Each row below holds a small network's activations on one input, seen along a few directions.
In each table, some parts of the input vary, and every possible input appears once, in random order.
Descriptions start from the smaller parts, as in this example, which fits no table here: one of 3 separate values, together with either a single point or one of 11 places along a line or (one of 5 places around a ring, together with one of 6 places along a line).
Shared parts are said once, and a part with two or three values counts as separate values.

Other details of the inputs vary at random and push rows far along three fixed directions, the same in every table; ignore that.

A family of inputs:
R1: [  4.2 -10.0 -20.5   5.0  30.6  20.9  -6.8  47.6 -16.1 -28.2   2.5   3.6]
R2: [ 22.7  22.9  73.6   9.7 -12.4   4.1 -17.7 -32.3  40.3  48.0  -1.3 -28.2]
R3: [ 13.4  22.6  33.0  -9.5 -23.7  16.3 -26.7  39.6 -42.8  -4.5 -47.0  -4.9]
R4: [ 11.4 -20.6 -22.6  21.2  12.9   0.4  -4.4  27.5  -4.8 -16.6  13.5 -15.7]
R5: [ 36.6  18.0  32.2  -1.3 -28.3  18.3 -47.6  14.3  -7.9  14.7  -8.2   3.4]
R6: [ -4.1  19.8 -30.2  -6.7 -23.2  -2.3  13.9 -11.6 -42.5 -15.3 -26.0  47.7]
R7: [-15.2 -19.6  -9.5   2.8  27.1   5.0   9.6  24.1  -6.2 -24.1  -2.2  -5.6]
R8: [ -1.5   6.8  -8.9  -5.2 -34.8 -13.2   7.9 -41.5 -14.1  -8.5   5.8  51.3]
R9: [  1.6 -19.5 -23.0  -5.8   8.5   1.5  11.3  15.5  -4.7 -20.6   5.3 -28.5]
R10: [ -6.8 -28.1  -2.8  17.7   4.3 -19.9   2.3  -6.1  20.8   2.3  13.8 -29.1]
R11: [-10.6  -8.7 -12.7  -1.5  21.8  17.7   9.0  22.8  -9.1 -30.9 -10.6  -8.7]
R12: [-13.9 -13.7  -4.0   9.9  22.5   8.3   3.3  10.2  15.2 -15.5  -2.7 -22.7]
R13: [ 11.5  20.0  37.8 -12.5   2.0  18.9 -23.1  23.5  -3.6  25.2 -31.0 -13.5]
R14: [ -1.1  14.1  57.4  14.6  -8.6  -2.9 -19.3  -6.0  22.3  30.9 -13.0 -10.2]
R15: [-16.4  -5.3  -9.1  13.2  23.3  -4.8  11.8   5.9   9.0   5.0  -9.3  -8.4]
R16: [ -1.7 -22.8 -26.4 -11.3   2.5 -13.3  14.8 -15.4  21.3   1.1  32.9 -21.9]
R17: [ -1.0  -8.7 -25.3 -10.3  10.9  -2.4   4.8  28.1 -16.2   1.0 -11.2 -23.3]
R18: [-14.2   6.5 -15.6 -25.4  -5.2   4.9   3.8 -13.7 -14.2 -14.2   5.3  53.1]
R19: [ -5.1 -16.9  -6.8  -5.8  26.3   8.5  12.6  14.9  12.3 -13.6  10.3 -24.2]
R20: [  4.5  16.8  53.5   6.8 -14.0  17.0 -33.4   2.2   0.5   6.0 -31.6   6.9]
R21: [ -4.5  -7.6 -28.1   3.8  12.5   0.5  14.8  14.7 -16.5 -19.4  -8.3 -27.4]
R22: [ 13.2  -9.4   8.7   4.6  15.7   3.1 -14.6   4.5  30.8  18.3  34.5  -5.1]
R23: [ -4.3 -11.2  30.8  -2.7  13.3 -19.3   3.6  -9.3  45.4  42.7  32.6 -28.4]
R24: [-12.3   9.7 -20.7  -3.8 -23.4 -14.4  16.0 -14.4 -29.0 -13.3  -5.1  41.2]
R25: [  3.0 -13.6 -18.0   0.4  14.9  -6.5  12.3  27.4 -10.9   0.9  -9.0 -33.2]
R26: [ -2.0   7.5 -25.3  -8.0 -25.5   0.8  12.3 -25.6 -20.8 -25.4  -3.1  34.8]
R27: [ 16.7   8.3 -21.5   0.9 -28.4  -9.6   0.8 -35.1  -4.2  -1.3  30.8  55.7]
R28: [ 12.9 -10.4  14.0  22.5  15.5   0.4  -7.2   0.2  29.2  11.2  28.1  -4.7]
R29: [-13.0 -14.1 -14.7   9.6  26.2 -17.5  31.0 -11.9  22.4  14.0  17.8  -6.9]
R30: [ -9.2  -8.9 -15.7  -3.6  25.8  -8.7  28.1 -16.4  23.3   5.9  27.7 -14.0]
R31: [ 30.4   2.6  64.6   1.6 -31.6  -9.0 -25.1 -23.4  27.2  39.9   6.4 -24.1]
R32: [-17.8  -6.3 -11.2  -7.6  27.5   7.0  11.1  45.1 -22.7 -20.8 -12.9  -5.3]
R33: [-11.1 -25.0  -6.9  -2.7  22.8 -13.6  20.7  -9.5  24.3   0.8  32.8  -3.3]
R34: [-17.9  21.8 -21.6  -2.7 -30.8  -2.8   0.2  -4.4 -46.1 -25.1 -30.7  53.7]
R35: [ 10.8  25.4  30.8  -9.3   1.1  25.1 -16.9  32.1 -25.5   5.3 -46.0   0.7]
R36: [  6.5 -26.2   9.6  -3.9  -1.2 -21.5  -1.1 -14.2  33.3  25.1  33.7 -33.0]
R37: [ 14.0  14.8  28.8  20.5  -0.9  25.1 -38.4  22.2  -3.0  -3.7 -19.4  11.1]
R38: [  0.8  20.5   0.5   7.2 -38.6 -23.1   6.7 -59.3   7.0  26.4  -0.9  39.9]
R39: [  1.0  -8.8 -23.4  -3.2   5.4 -13.6  21.9 -14.6   7.2   2.3  19.5 -21.6]
R40: [-12.8  21.3  -1.9   2.9 -12.0  -8.4  13.4 -58.7  18.2  11.0  10.7  38.0]
R41: [-19.0  -1.7  -4.7   1.1  20.7   7.3   8.2  37.7 -23.6 -21.0 -20.0   0.9]
R42: [ -8.3  12.0 -17.0 -20.3 -27.7 -15.4   7.3 -20.4 -17.8   3.6   7.2  39.9]
R43: [ -7.8 -15.7 -18.0  17.5   7.1 -24.1  18.7 -29.2  30.3  12.4  23.7 -34.0]
R44: [  5.1 -15.9 -23.2  25.7   9.7   3.8 -14.7  29.3  -7.5 -20.4   0.9 -11.8]
R45: [  8.1  30.3  26.4 -20.7   0.0  34.5 -26.2  26.2 -22.0  -0.7 -38.0  -6.5]
R46: [ 15.5  14.2  35.6   7.8 -31.1  11.1 -28.0  -9.6   2.3   4.7 -25.9 -14.7]
R47: [-10.2  -7.7 -18.3 -19.5  22.0  20.4   1.7  27.2  -7.8 -24.1  -4.3  -8.6]
R48: [ -1.8  20.3 -29.6 -23.4 -31.8 -14.8  17.0 -60.2  -3.1   8.6  21.9  45.9]
Each input here is: one of 2 separate values, together with one of 4 places along a line, together with either a single point or one of 5 places around a ring.
Q: Changing only the place on the line of 4 turns R26 into R9. The same change can be made to R2. Which row results?
A: R30
Q: List by row number the other rows that have the place on the line of 4 and the choice among 2 separate values in common with R39.
A: R3, R9, R25, R27, R31
Q: Change only the choice among 2 separate values in R21. List by row number the other rows that result.
A: R2
Q: Change only the place on the line of 4 in R18. List by row number the other rows that result.
A: R7, R20, R33
Q: Change only the place on the line of 4 in R36. List by row number the other rows that result.
A: R8, R10, R31

A family of inputs:
R49: [ -2.3 -13.1   2.7  18.3 -10.6 -35.7  24.5 -48.8  39.0  29.8  18.9 -42.6]
R50: [-16.4 -23.9  -6.3  19.5  28.6 -22.7  19.1  22.9  12.9  12.2  -1.6 -59.3]
R51: [ 23.6 -16.9  10.8  12.1  17.3  18.7 -36.6  75.3 -13.7  -6.3 -14.7 -55.4]
R52: [-40.5  13.8 -49.9 -32.7  18.7  16.4  31.8  -1.5 -35.8 -45.3 -16.6  56.8]
R53: [-25.6  15.5  -0.6  -0.2  32.9  39.4  -3.5  57.1 -41.9 -43.6 -64.4  -5.7]
R54: [-15.3  -7.6 -46.3  14.2 -15.6 -27.5  21.1 -33.4  -9.5 -16.1  27.4  59.8]
R55: [-14.3 -17.7  13.8  19.1  27.5 -26.0  23.9 -10.6  40.2  33.1  16.9 -35.6]
R56: [ 20.4  43.0  37.3 -27.7 -40.5  12.8 -20.0 -29.3 -14.1  21.9  -8.3  64.6]
R57: [ 33.0  27.9  26.0 -21.6 -45.1  21.7 -30.4   0.9 -29.9  -0.9 -30.1  -1.2]
R58: [ -5.0 -18.7  21.0  30.5  17.7 -13.5   5.3 -34.8  61.3  17.8  43.0  -6.1]
R59: [ 20.9  38.6  69.4 -18.3 -33.8  20.9 -41.7  25.9 -27.3  27.0 -61.8 -19.8]
R60: [ -4.5 -24.2   1.0  -6.4  44.7   6.1  11.8  12.9  36.9   3.3  33.8 -38.5]
R61: [ -1.6  -7.8 -32.0 -17.4  -2.2 -15.6  18.0  -6.1  -4.3   1.8  27.8  12.2]
R62: [ 21.4 -25.3 -17.7  12.2   0.3  -1.1 -11.5  14.5   7.7  -9.2  18.3 -41.4]
R63: [-36.4  -3.7 -57.3 -26.5  21.4  -7.0  39.7   4.9 -28.1 -25.0  -1.1  38.9]
R64: [ 36.3  14.0  61.1   8.6 -20.6   5.8 -40.4 -12.9  30.5  43.6  14.7   4.6]
R65: [  0.8  -1.1 -36.2  12.8 -26.9  -2.5   0.4 -12.8 -29.7 -35.6  -8.7  30.4]
R66: [ -2.0 -20.7 -16.0   6.5  49.4  34.2 -15.4  63.4  -5.0 -37.3  -2.0 -25.9]
R67: [ 11.3  22.3  37.3  15.7 -32.0  -2.4 -20.4 -31.6   6.6  18.3  -2.0  53.5]
R68: [ -4.0   5.6 -18.0 -18.7 -31.2 -21.9  24.3 -55.9   4.1  10.6  10.7  10.9]
Q: Changing only one part turns R64 into R51. The same change can be made to R63. Which row results?
A: R59
Q: Describe the family of inputs behind these rows.
A: one of 4 places along a line, together with one of 5 places around a ring
Q: A walk changes only the place on the ring of 5. It starts at R52 and steps to R53. List the rest of the walk in order.
A: R58, R66, R60
Q: Change only the place on the line of 4 in R58. List by row number the other rows that result.
A: R54, R65, R67

A family of inputs:
R69: [-32.0 -17.4 -60.2 -10.5  10.2 -20.8  54.5 -38.5   1.1 -30.7  29.4  17.6]
R70: [ 23.9 -12.5  28.6  19.7 -16.4 -15.9 -15.5  -0.9  19.2  22.0  18.4 -31.0]
R71: [-19.8  -8.6 -32.5   6.3  24.3  -9.2  28.5 -23.3  25.2   0.4  15.3 -20.6]
R72: [ -9.7  34.8  -3.3 -20.9  -0.2  20.8  -7.1  22.6 -38.5  -3.2 -42.9  28.6]
R73: [  8.5   2.1  65.1  24.4   9.6  12.7 -19.7 -21.6  53.0  19.5  10.3 -14.7]
R74: [ 24.2  30.7  40.8 -16.9 -48.3  30.9 -45.9 -15.2 -14.8  -6.5 -28.6  23.6]
R75: [  8.8   3.7   5.4   3.3 -49.1 -25.5 -10.5 -57.2  14.9  19.1  28.4  47.3]
R76: [ -7.4 -22.2  36.4  16.6  42.4  -5.3   2.3   8.4  53.7  26.4  35.2 -21.3]
R77: [-16.6 -16.4 -14.3 -16.7  37.0   9.3  12.7  68.0 -30.9 -23.6 -22.7 -41.2]
R78: [-31.3 -19.2 -44.7  -0.2  10.7  -4.1  10.1  40.1 -42.3 -42.4 -28.8  -0.4]
R79: [  8.8 -18.6  26.9  28.7   5.4 -31.9  12.3 -15.2  40.7  43.1  16.5 -51.4]
R80: [ 13.2  18.1  34.6   0.7 -21.5  -5.3   7.9 -55.2  28.2  29.3   2.4  -2.5]
R81: [ -0.9 -27.7 -25.4   4.1  44.9 -10.9  10.6  21.1  33.4  20.4  40.6 -42.6]
R82: [ 20.8  32.6  59.3 -15.1 -10.9  23.3 -24.6  28.2 -21.0  23.9 -49.1 -12.4]
R83: [  0.5   6.2 -52.4   4.1 -29.0 -24.0  25.7 -50.2 -16.9 -10.3  28.0  79.1]
R84: [  9.9   2.1  62.8  -0.4 -21.4  -5.2 -17.2 -39.8  47.3  37.7   1.8 -41.6]
R85: [ 18.7  43.9   5.9   5.5 -44.3  15.0 -34.9  -9.2 -37.0   0.5 -33.0  59.3]
R86: [  4.7  -7.6 -22.2   9.3  12.1  -2.8   6.4 -27.2  33.7   7.6  32.4 -14.6]
R87: [-18.3 -12.2 -30.2  20.1  34.6   4.5   1.9  62.4 -26.7 -20.0 -36.8 -42.7]
R88: [ 41.8  14.1  61.0  -6.0   2.9  33.3 -44.7  59.8 -11.4  21.8 -33.8 -45.7]
R89: [  0.8 -24.5 -28.7   0.0   9.5  -8.1  20.1 -16.3  19.0 -15.7  39.4 -18.2]
R90: [-12.6  -4.0 -43.0 -31.7   2.2  12.5  -1.8  29.6 -41.0 -36.7  -3.7  39.0]
R91: [ 15.2 -11.4 -14.0   2.8  25.5  30.6  -8.5  51.0 -19.8 -32.7 -20.7 -43.5]
R92: [-32.4 -32.0 -35.4 -18.1  27.8 -25.1  34.1  -0.6  15.1   0.0  29.8 -10.9]
R93: [-22.4  -9.0 -16.9  25.7  26.8  12.8  -2.6  43.1 -26.1 -42.8 -20.3  27.8]
R94: [ 20.4  39.8  21.6 -31.4 -43.1  20.4 -24.0  -2.9 -41.0  -4.0 -18.6  61.0]
R95: [-16.8  15.3 -25.1  -3.2 -41.7 -32.1  30.0 -61.2 -17.3  -3.4  11.1  71.8]
Q: Describe the family of inputs behind these rows.
A: one of 3 separate values, together with either a single point or (one of 2 separate values, together with one of 4 places along a line)
Q: Changing only the choice among 3 separate values turns R78 into R92. The same change can be made to R85. Which row results?
A: R81
Q: Change only the place on the line of 4 in R87. List by row number the other rows that result.
A: R78, R79, R95
Q: Change only the choice among 2 separate values in R92. List by row number the other rows that result.
A: R90
